These are the activations of a small neural network, seen along a few directions. Each row is one input.
Each table varies a few parts of the input and shows all the possible inputs, shuffled.
Descriptions start from the smaller parts, as in this example, which fits no table here: one of 6 places along a line, together with either a single point or one of 9 places around a ring or (one of 3 separate values, together with one of 8 places around a ring).
Shared parts are said once, and a part with two or three values counts as separate values.

Other details of the inputs shift rows strongly along two fixed directions, in all tables alike. That doesn't count.
To show where, the next rows are all for the same input, with only those details redrawn:
-4.592 -2.355 0.044 -0.795 2.881 -0.165 6.226 -8.127 -1.163 0.643 -3.600
 1.321
0.789 -1.065 -2.902 -0.276 1.619 -0.850 -1.421 -0.989 -0.314 -5.866
 -3.934 3.043
-4.911 -2.682 4.599 -0.277 1.845 -1.431 6.778 -5.368 -0.608 4.720 0.546
 -2.038
-0.906 -1.495 -2.881 -0.772 2.217 -0.350 0.636 -3.532 -0.846 -5.114
 -5.250 3.533
-4.947 -2.801 4.384 -0.083 2.132 -1.101 6.747 -5.668 -0.506 4.467 0.623
 -1.948
-2.364 -2.685 5.148 0.521 0.882 -2.159 3.798 -1.129 0.211 3.451 2.920
 -2.875
-0.748 -1.648 5.172 0.563 -0.058 -2.398 0.707 2.773 -0.306 1.577 2.765
 -2.614
-0.594 -1.529 -3.153 -0.756 1.661 -0.658 0.211 -2.992 -1.222 -5.557
 -4.527 3.973

Rows:
row 1: -0.194 -1.181 -3.009 -1.566 2.045 0.361 0.694 -3.693 -1.640 -4.134
 -4.504 3.685
row 2: 0.026 0.729 4.290 -0.078 -0.800 -0.921 -1.135 1.007 -0.083 2.782 3.693
 0.171
row 3: 3.372 -0.317 -0.435 0.438 0.154 -2.200 -5.624 5.979 -0.052 -6.725 -0.602
 1.494
row 4: -0.152 1.781 1.093 0.712 -2.309 1.816 0.648 2.057 0.547 5.603 3.613
 -4.127
row 5: -0.901 0.535 -3.600 -0.820 1.020 0.120 -1.963 -4.163 -0.546 -4.396
 -4.055 5.824
row 6: -0.533 1.344 -6.638 -0.463 -0.455 3.313 -0.497 -3.208 0.680 -2.547
 -4.994 2.525
row 7: 3.827 1.658 -0.570 0.396 -2.481 1.618 -2.714 5.893 0.640 1.561 3.010
 -2.888
row 8: 1.918 5.166 -0.490 1.604 -1.769 2.259 -2.744 3.491 2.073 4.968 4.980
 -1.326
row 9: 2.282 0.591 0.967 0.885 -1.235 -2.669 -6.626 6.577 0.567 -4.000 2.144
 0.605
row 10: 2.185 -0.495 1.425 1.133 -0.780 -3.097 -5.037 6.179 0.084 -4.348 1.822
 -0.110
row 11: 0.745 -0.947 5.244 -0.067 -0.375 -1.390 0.686 1.492 -0.841 3.484 3.716
 -1.949
row 12: -0.250 4.079 4.995 0.620 -0.254 -0.436 -1.367 0.071 1.168 6.622 6.238
 0.991
row 13: -4.272 -1.600 0.410 0.587 0.155 1.983 7.032 -4.805 1.813 5.661 -0.397
 -4.760
row 14: 5.112 0.383 -2.747 1.024 -1.939 0.770 -4.443 8.425 0.081 -2.870 1.138
 -3.041
row 15: 1.847 2.192 -5.636 -1.022 -1.100 3.487 -0.572 -1.411 0.410 -1.072 -3.155
 2.340
row 16: 0.880 0.417 5.024 -0.301 -0.931 -1.582 0.126 1.353 -0.584 4.482 4.051
 -1.287
row 17: -3.947 0.301 -6.092 -1.101 0.978 3.076 4.249 -7.704 0.470 -0.693 -6.388
 0.993
row 18: 3.902 0.147 -4.199 1.268 -1.555 0.509 -4.543 7.117 0.653 -5.547 -0.709
 -1.647
row 19: 2.325 0.855 -5.756 -0.734 -0.184 3.422 -0.111 -0.558 0.068 -2.381 -3.793
 0.664
row 20: 0.101 0.623 5.313 -0.639 -1.363 -1.328 0.258 0.935 -0.753 5.229 4.651
 -0.551
Changing only one part turns row 15 into row 20. The same change can be made to row 7. Which row results? -> row 16
What do these inputs look like to the network? -> one of 2 separate values, together with either a single point or one of 9 places around a ring
Change only the choice among 2 separate values in row 8. List by row number the other rows that result. -> row 12

Rows:
row 21: -0.085 2.716 -3.860 0.635 -0.507 2.384 -3.343 0.494 0.670 -2.558 -2.325
 1.708
row 22: 2.683 3.283 -5.006 0.134 -0.202 1.179 -5.699 3.509 0.655 -4.060 -0.815
 1.947
row 23: -4.770 -1.379 7.873 1.837 0.972 -2.054 3.069 0.796 0.760 7.348 5.926
 -5.081
row 24: 2.564 2.400 -3.245 0.494 1.491 2.293 -1.618 0.443 -0.030 -2.165 -0.938
 2.658
row 25: 0.665 -0.475 -4.585 -0.316 -1.945 1.728 -1.947 1.049 -1.118 -3.433
 -3.725 -0.565
row 26: 2.269 0.294 5.552 1.333 -1.612 -3.868 -4.625 7.725 -0.448 0.471 6.334
 -1.478
row 27: 0.842 1.557 -5.159 0.211 -0.380 1.970 -1.660 0.982 1.614 -2.934 -2.001
 1.179
row 28: 2.566 0.726 -1.280 -0.233 0.709 -0.786 -2.577 0.124 -1.337 -2.640 -0.758
 3.717
row 29: 4.420 1.206 2.704 2.285 -1.557 -0.585 -2.841 8.874 2.129 1.449 6.388
 -4.077
row 30: -1.889 -1.537 2.191 -2.239 0.756 1.881 6.599 -7.155 -0.541 5.554 -0.329
 0.559
row 31: 3.368 -0.261 2.299 1.026 -3.111 -0.702 -3.991 9.468 -0.335 1.535 4.920
 -6.113
row 32: -3.646 -2.183 0.977 -2.080 1.219 -0.760 2.346 -5.383 -0.627 -1.490
 -3.059 2.402
row 33: 2.858 0.628 -3.901 0.792 1.716 0.043 -0.749 0.231 1.410 -4.052 -2.699
 2.220
row 34: -3.401 -2.298 3.499 -2.120 1.014 -0.891 5.607 -6.391 -0.804 2.925 -0.563
 0.404
row 35: -3.996 -3.164 7.604 0.688 -0.466 -2.412 4.751 1.259 -0.482 5.980 4.909
 -7.322
row 36: 3.457 -1.257 -3.801 -0.271 1.259 -0.272 -0.862 0.582 -1.747 -4.453
 -3.819 0.961
row 37: -0.779 -2.379 6.613 0.723 -0.636 -0.180 5.752 1.241 -0.458 9.277 5.553
 -7.469
row 38: 2.979 -1.520 4.619 1.551 -1.469 -3.269 -3.002 9.012 -0.761 -0.256 4.610
 -5.073
row 39: -5.300 0.338 1.448 -0.471 -1.256 1.399 4.691 -7.553 -0.421 5.761 -0.266
 -0.020
row 40: 0.078 -1.395 -0.738 -2.574 1.737 0.411 3.025 -6.044 -1.012 -0.600 -3.134
 3.283
row 41: 4.514 2.325 -3.996 0.821 1.843 -0.036 -5.060 2.707 -0.072 -5.455 -2.208
 3.616
row 42: -4.425 -1.324 -0.472 0.918 1.997 -0.259 3.741 -4.568 1.690 -0.681 -2.323
 0.503
row 43: 0.052 1.390 -5.723 0.282 -1.040 2.188 -2.278 -0.327 2.168 -4.012 -3.331
 1.251
row 44: -4.641 -0.258 1.619 0.036 3.304 -0.493 5.853 -6.553 0.193 4.028 -1.474
 0.297
row 45: -4.259 -1.106 0.708 -0.594 1.324 -1.170 1.561 -5.156 -0.904 -0.551
 -1.469 2.343
row 46: -0.619 0.491 -2.331 -1.186 1.142 1.615 2.729 -6.575 -1.130 0.478 -1.876
 3.857
row 47: 3.682 1.065 -3.499 -1.865 -2.229 0.466 -5.538 3.506 -0.037 -4.285 -1.622
 2.666
row 48: 1.097 0.796 -2.935 -1.370 -2.362 1.670 -3.378 0.381 -0.293 -3.269 -3.506
 2.877
row 49: 2.545 0.221 4.426 2.646 -1.136 -3.085 -2.839 8.810 2.000 0.047 5.498
 -3.754
row 50: -2.829 1.099 -1.598 -1.093 -0.576 1.595 2.283 -5.487 -0.733 2.040 -1.898
 2.504
What do these inputs look like to the network? -> one of 5 places around a ring, together with one of 6 places along a line
Changing only the place on the ring of 5 turns row 47 into row 27. The same change can be made to row 48. Which row results? -> row 43
A walk changes only the place on the ring of 5. It starts at row 41 and steps to row 28. List the rest of the walk in order. -> row 40, row 36, row 33
A walk changes only the place on the ring of 5. It starts at row 26 and steps to row 44. List the rest of the walk in order. -> row 49, row 38, row 34
